Each row below holds a small network's activations on one input, seen along a few directions.
Each table varies a few parts of the input and shows all the possible inputs, shuffled.
Descriptions start from the smaller parts, as in this example, which fits no table here: one of 8 places around a ring, together with either a single point or one of 11 places along a line or (one of 3 separate values, together with one of 6 places along a line).
Shared parts are said once, and a part with two or three values counts as separate values.

Other details of the inputs shift rows strongly along two fixed directions, in all tables alike. That doesn't count.

A family of inputs:
R1: [ -3 -17  12 -20  -2 -54 -14 -37   0 -82 -11]
R2: [ -5 -19   1  12 -26  31  38  -3 -28  69 -52]
R3: [-12  11  -7  23 -15  -6 -11 -26  23 -76 -28]
R4: [  4  -8  -7  10 -15 -63 -53 -39   5 -25 -22]
R5: [-16 -33  15 -18 -28  27  62 -10  44 -44 -41]
R6: [ -6  16  -8  30   6 -33 -18 -14  16 -57   7]
R7: [ 27  81 -11  31  14  -3 -48  14 -13  -2  41]
R8: [ 10   6   5  -4 -16  50  56  22  13  19   2]
R9: [-70 -27 -29   9  33  28  67  21 -15  39   5]
R10: [-72 -71  -5 -31   4   9  69   5  45 -35 -22]
R11: [-39 -13 -35 -12  13 -72 -76 -33  15 -29 -16]
R12: [-40 -59 -22 -26  19 -30 -65 -25  46 -52  -3]
R13: [ 10   1 -11  13 -35  31  15  18 -40  77 -24]
R14: [ 18   6   1 -12 -15  -1   0   4 -28 -34 -14]
R15: [ 10 -31  11   1  -1  53   7   5   4  38 -14]
R16: [ 23  34  13  -9  16 -18   4  14  25   0  48]
R17: [  0  23 -14  31 -15  40  30  23 -18  12   7]
R18: [ 42  72  13 -18  41 -29 -37  10 -39  23  57]
R19: [-46 -33 -12 -32  42  18  67  22 -47  62   9]
R20: [-24 -41  16 -20 -15 -19  33 -30  -5 -62 -32]
R21: [ 33  48  -2  16  13 -28 -51   6 -29  61  15]
R22: [ 15 -14   6  -7   0 -24 -76 -24  40 -51   1]
R23: [  6  46  -2  29  24  -8 -12   9  -7  -3  23]
R24: [ 16  17   2 -14  -8 -32 -46 -24 -10 -77 -18]
R25: [ 19 -18   6   5  -5  62   6  24 -13  60   2]
R26: [-21 -82  20  -2 -16  15  17 -15  26 -20 -30]
R27: [ 12 -18  15   3  14  35  15  24  -7  79  28]
R28: [-37 -70   1   8 -47 -16  25 -36   8 -18 -68]
R29: [ 57  84  -7  -9   6   0 -29  37   9  22  65]
R30: [ 18  35  -9  16 -17 -16 -49  -6 -24  34  -9]
R31: [ 43  60   8 -15  26 -13 -27   2 -36  17  27]
R32: [-27  -8   7  30   7  27  68  14 -18  26   7]
R33: [ 40  14  -3  -1 -10  32 -42  19  -1  37  24]
R34: [ 17  11   9  -6  10 -22  12  10  34 -23  32]
R35: [ -4  -4  24 -10  -2  29  64  20  24  15   8]
Each input here is: one of 5 separate values, together with either a single point or one of 6 places along a line.
Changing only the choice among 5 separate values turns R8 into R24. The same change can be made to R5. Which row results?
Answer: R31
Which other rows does R22 become when the place on the line of 6 takes its other values? List them by row number.
Answer: R15, R25, R26, R27, R33
Which other rows does R27 become when the choice among 5 separate values takes its other values? List them by row number.
Answer: R6, R16, R20, R28
Which other rows agree with R23 in the choice among 5 separate values? List them by row number.
Answer: R3, R6, R7, R9, R17, R32
Which other rows agree with R11 in the choice among 5 separate values? List them by row number.
Answer: R2, R4, R13, R21, R28, R30

A family of inputs:
R36: [-19 -24 -13  -2 -20   3  -4 -17  11 -44 -37]
R37: [ -5   3   2   2  -1  -9  17  -4   0 -21  -7]
R38: [ 21  16   0  -1  10  15  -7  10 -29  37  15]
R39: [13 35 -6 -1 11  8 11 20 -4 26 23]
R40: [ 19  41  -6  -7  28 -45 -50  -1  -4   0  35]
R41: [ 15   6   7 -14  15  -5  -1   4  -2  18  18]
R42: [  8  23   6   5  18  13  41  23 -22  48  22]
R43: [  8  27  -7  -6  21 -52 -57  -7   2 -34  29]
R44: [ 15  26   2  -8  21 -23 -55   1  15 -10  32]
R45: [ -8 -33   5  -7 -22  -4  -6 -26   6 -40 -39]
R46: [-23 -38  -4 -13 -15  -3  25 -10  24 -26 -31]
R47: [ -1  -5   9 -14  12  24  27  13 -18  43  14]
R48: [  7  14   0   2  -9 -43 -45 -21   3 -35 -10]
R49: [ 12  27   7   1  11  -2 -21   9  11 -11  25]
R50: [-22 -37   1  13 -29   2  14 -21  12 -19 -40]
R51: [  1   8  -4  11  -2 -18 -33 -13   5  -3  -4]
R52: [ 8 -5  8 -5 14 10  9 14  7 29 15]
R53: [ 3 24 -4 12 18 12 13 19 -9 21 34]
R54: [ 23  48 -13 -11  23 -37 -57   4   9   2  38]
R55: [ 35  52   3  -6  17 -26 -40  -1   4 -18  36]
R56: [ 17  15   0  -1   7   9 -15   1 -21  10  12]
R57: [-12 -17  -1  16   1  40  40  13 -25  68 -10]
R58: [  5  34   4   2  19   2  12  16 -21  26  27]
R59: [-17 -26  -6  -5 -29  -8  -5 -20  17 -33 -44]
R60: [ 17  32  -1  -5  29 -31 -23   9  -9  22  33]
R61: [  9  21 -11  -1   4   0 -21   7 -10  28   3]
R62: [-13 -31   1   6 -31 -19   5 -23   4 -38 -39]
R63: [ 1 14  0 13  9 12 23  9 -2 22 16]
R64: [ -3  -9   6  -7  -9  -3   8  -8  10 -51  -5]
R65: [11 19  5  4 13 19 10 25 -3 12 29]
R66: [  9  26  -4  -4   2 -17  -9   1  18 -24   9]
R67: [-25 -41  -7  12 -18   9  10 -19   6 -25 -40]
R68: [-25 -19   6  13  -2  43  66  13  -8  32  -5]
R69: [-18 -20 -11 -13  -5 -13  -6  -7  18 -37  -8]
R70: [ 11 -12  10   2 -15  38  48  14 -29  61  -3]
R71: [-2 22 -2 -3  6 16 20 17 -4 19 15]
R72: [ 29  35  -1   6  16  -8 -51  10  -7  25  25]
R73: [-11 -36   6 -17 -13  -9   6 -22  18 -42 -25]
R74: [ -9 -15  -1   8   3  34  45  16 -42  56 -13]
R75: [ -2  11  -6   4  25  10   6  21 -14  46  36]
R76: [-29 -30  -6 -15 -13  -8   1 -15  24 -40 -26]
R77: [ -1 -21   2   8  -1  49  37  22 -22  54  -8]
R78: [ -1 -18   5   1 -18  -7 -23 -15  17 -28 -25]
R79: [-11 -40   8   4 -32  11  11 -13  17 -23 -40]
R80: [-18 -21  -9  12 -11  -2 -12 -21   8 -39 -26]
R81: [ -2 -15  13   4  -4  34  51  16   8  15  -6]
R82: [ 30  56   7  -7  24 -10 -28  11  -9   9  46]
R83: [ 46  75  -1   2  28 -42 -84   4  19 -25  57]
R84: [ 0  6 -4  3 17 -5 -5  3  2 23 19]
R85: [ 19  43 -10   6  21 -27 -55  -2 -20  -6  22]
R86: [  1 -15   6  -7 -19 -12 -18 -23   6 -30 -25]
R87: [ -9 -16  -5  -1 -29 -10  -7 -16  15 -27 -34]
R88: [ -9 -23  -3  16 -27 -13  -9 -23  16 -29 -25]
R89: [  3  14  -1   9   4 -30 -24 -16  29 -49   5]
R90: [ -1 -15   1   7  -3  38  19  13 -13  26  -7]
R91: [  8  -7  12  -1 -12  26  30   6 -22  44  -5]
R92: [ -6   9  -8  -4  -4  -6   1   2  13 -37   4]
R93: [  6  -4  16  -3   4  43  71  22 -18  49   5]
R94: [ -5 -20   6 -12   6  27  39  15 -18  33   9]
R95: [ -3 -14   3  -4  12  26  21  23  -6  33  18]
R96: [-23 -38   0   2 -19  -3  13 -19  -5 -23 -48]
R97: [ 12  -9   6  10 -14  26  17  14  -7  39  -1]
R98: [-18 -47   5  -8 -14   7  18 -10  25 -28 -28]
R99: [-18 -29 -13  -2 -22  -1  -5 -18  11 -40 -41]
R100: [-10 -26  -8   0 -37  -9   0 -18  18 -35 -37]
R101: [-15  -7   0   2  16  22  26  14 -11  51  16]
R102: [-19 -29   3   0 -22 -18  -2 -24   3 -34 -44]
R103: [ 13  27  -7   0  22 -50 -63 -14  24 -27  28]
R104: [ -9   4   2  -6  17   1  12  10 -18  32  14]
R105: [-11  -1   1   2   0  -6  18   1  -4 -28   0]
Describe the family of inputs behind these rows.
Answer: one of 5 separate values, together with either one of 6 places along a line or (one of 2 separate values, together with one of 4 places along a line)
Changing only the choice among 5 separate values turns R85 into R36. The same change can be made to R60. Which row results?
Answer: R46
Changing only the choice among 5 separate values turns R53 into R105. The same change can be made to R63. Which row results?
Answer: R37
Which other rows does R61 become when the place on the line of 6 takes its other values? List them by row number.
Answer: R36, R59, R87, R99, R100
Which other rows does R67 become when the choice among 5 separate values takes its other values? List them by row number.
Answer: R38, R74, R77, R99
Which other rows does R75 become when the place on the line of 4 takes its other values? List them by row number.
Answer: R84, R101, R103
Which other rows does R49 become when the choice among 5 separate values takes its other values? List them by row number.
Answer: R58, R68, R71, R82
Which other rows does R46 become when the choice among 2 separate values takes its other values? List them by row number.
Answer: R66

A family of inputs:
R106: [ -1   7  -4  14 -17 -11 -14 -18   4 -38 -14]
R107: [-13  -8  -5   2 -15  23  33   2  -4  -6 -12]
R108: [-24 -18  -3   7  -2   2  31  -6  -3  15 -23]
R109: [ -4 -36  -2  -5 -14  15   8   0   6  11 -18]
R110: [ -8 -27  15  -9   2  12  41  -2 -10  -4 -15]
R111: [ 0 14  7 -2  6 38 51 29 -7 53 17]
R112: [ -5  12 -11   0  18   3  -7   9  10  18  17]
R113: [ 20  40   1   7  -3 -28 -50  -8  14 -16  10]
R114: [-10 -27  13  -5  -5   9  45  -6  -9   2  -9]
R115: [ 18  37  -6  13   3 -20 -44  -7  -3 -29   5]
R116: [ 11   4  -2 -12   0  -8 -14  -3 -17  22   4]
R117: [  2   4   0   4   0 -15  -9   3 -13  19   3]
R118: [-12 -25  13  -7   1   6  46  -3   5   7 -13]
R119: [ -2 -22  -5 -14 -14 -25 -18 -14   8 -23 -22]
R120: [ 14  15   2  11 -12   0  -5   9  -6  14   3]
R121: [ 42  55  11   5  22  15   7  24 -27  56  55]
R122: [-10 -30  12   1   0  20  39   2  15   9 -10]
R123: [ 30  67  -8  15  19 -20 -42   8  -3  23  36]
R124: [12  4 10  2 11  6  1  4 -1 10 22]
R125: [-21 -33   2  -3  -3  22  35  14  10   5  -2]
R126: [ 22   9  -2  -5 -12   3  -6  10  -4  18   1]
R127: [ 25  38   3   8  -1 -22 -54  -6  -2 -24   7]
R128: [ 3 25 -9  1  4  4  5 10  7  8 10]
R129: [  3   8  -7  12   9 -14 -42 -11   3 -27   0]
R130: [-10   4   4 -11  19  21  46  25 -13  59  19]
R131: [-21  -8 -11  -9   2 -25  -4 -14  18 -32 -14]
R132: [ -7  -4   0   0 -13 -41 -43 -32   7 -49 -17]
R133: [  7   5   3   8   7   7 -24   2 -11  15   3]
R134: [ 21  50 -11   6  35  11 -20  28 -25  65  61]
R135: [-24 -26 -10  -5  -2   6  37   7  -5   6 -11]
R136: [  0 -11  13   1 -11  17  43  -1  14  -5 -12]
R137: [  7   6  -3 -14   5 -11 -11   0  -3  27   0]
R138: [ -2   8 -10   0  17  11 -10  10  -7   7  13]
R139: [ -8 -31   0  -8 -10  17  10  -5  13  16 -23]
R140: [ -1 -12  -2   8 -13 -32 -52 -21  27 -50 -11]
R141: [-20 -23   5 -15   3  12  33   3  -7  -7 -13]
R142: [-10  -5 -11   7  -5 -48 -36 -24  14 -55 -14]
R143: [-17 -13   2 -14  -1 -13   6 -11   5 -29  -3]
R144: [ 0  7  3 -7 19 12 -6 14 -2  7 19]
R145: [ -9  -1  -7   4   1 -38 -38 -27   4 -57 -20]
R146: [  4 -16  11   3 -14  15  41   4   6 -10  -9]
R147: [  1   3   6   3   8  17  18  12 -37  53  -1]
R148: [ 27  53  -2  10  27 -19 -61   9   0  40  43]
R149: [-11 -13   7  -3 -14  28  44   6  -1  -2  -7]
R150: [ 10  -7   2 -10 -21  -4 -20 -15   6 -35 -27]
R151: [ -5 -29  15  -1   3  23  28   0   3  -7 -11]
R152: [-17 -14   2  -7   2 -10 -10  -8  35 -36  -4]
R153: [ 28  29  11  -1   7 -12 -20  -4   3 -31  13]
R154: [ -4   4 -13   3  12   3  -6  13   4  12  20]
R155: [  4 -17   2  -5 -26  23  22  -3  -7  11 -22]
R156: [  4  17 -10   3  -1   5   7  15  -1   4  12]
R157: [ 9 17 -7 17 -5  0  1  8 -6  8  4]
R158: [ -2 -18   7  -6  -3 -28   0 -12  14 -40  -5]
R159: [  2   3  -9  17   8   1 -10   8  -2  18  12]
R160: [-19 -20   4   1 -10  -3  18  -8  -1  12 -26]
R161: [ 25  55  -9  19  38   3 -26  25 -15  75  52]
R162: [-11 -16   3  -3 -14  23  44  13   6  -3  -7]
R163: [-24 -22  -6  -8   3  14  34   2 -14   1 -19]
R164: [ 3 19 -7  0  4 14  5 10 -9 -2  3]
R165: [ 23  38   1   9  -7 -26 -52 -11   1 -22  12]
R166: [ -4 -13   1   8 -12  -7 -28 -18   7 -20  -9]
R167: [ 11   2   0 -15   5  -5 -17  -1 -19  16  -3]
R168: [ 15   0  -1  -7   6   8 -27   2  -8  18   3]
R169: [  0 -24  -3  -9 -16  -7 -30 -21  13 -28 -17]
R170: [ 7 18  5 -6  6 16  9 13 -6 -2 11]
R171: [-17 -25  -4  16  -7  22  21  -4  -6  10 -14]
R172: [ -6 -33  10   3  -4  15  32   5  11  -1  -4]
R173: [-11  -1  -8   6  -6 -44 -38 -33   7 -57 -14]
R174: [ -7  10 -10  -6  11  -6   2   2 -14  10  13]
R175: [-15 -16  -2 -13  -2 -25  -3  -6  16 -40  -3]
R176: [  2 -14   1  -8 -23  15  18  -2  10   7 -26]
R177: [-22 -29   7  -4  -3  28  34   6   3   4  -3]
Changing only one part turns R114 into R124. The same change can be made to R174. Which row results?
Answer: R134
Changing only one part turns R135 into R156. The same change can be made to R110. Which row results?
Answer: R153
Describe the family of inputs behind these rows.
Answer: one of 3 separate values, together with one of 4 places along a line, together with one of 6 places along a line
Which other rows does R118 become when the place on the line of 6 takes its other values? List them by row number.
Answer: R108, R130, R131, R137, R160
Which other rows does R139 become when the choice among 3 separate values takes its other values? List them by row number.
Answer: R137, R176
A walk changes only the place on the line of 4. It starts at R108 and steps to R142. List the rest of the walk in order.
Answer: R173, R145
A walk changes only the place on the line of 6. It starts at R168 and steps to R133. List the rest of the walk in order.
Answer: R129, R138, R144, R151
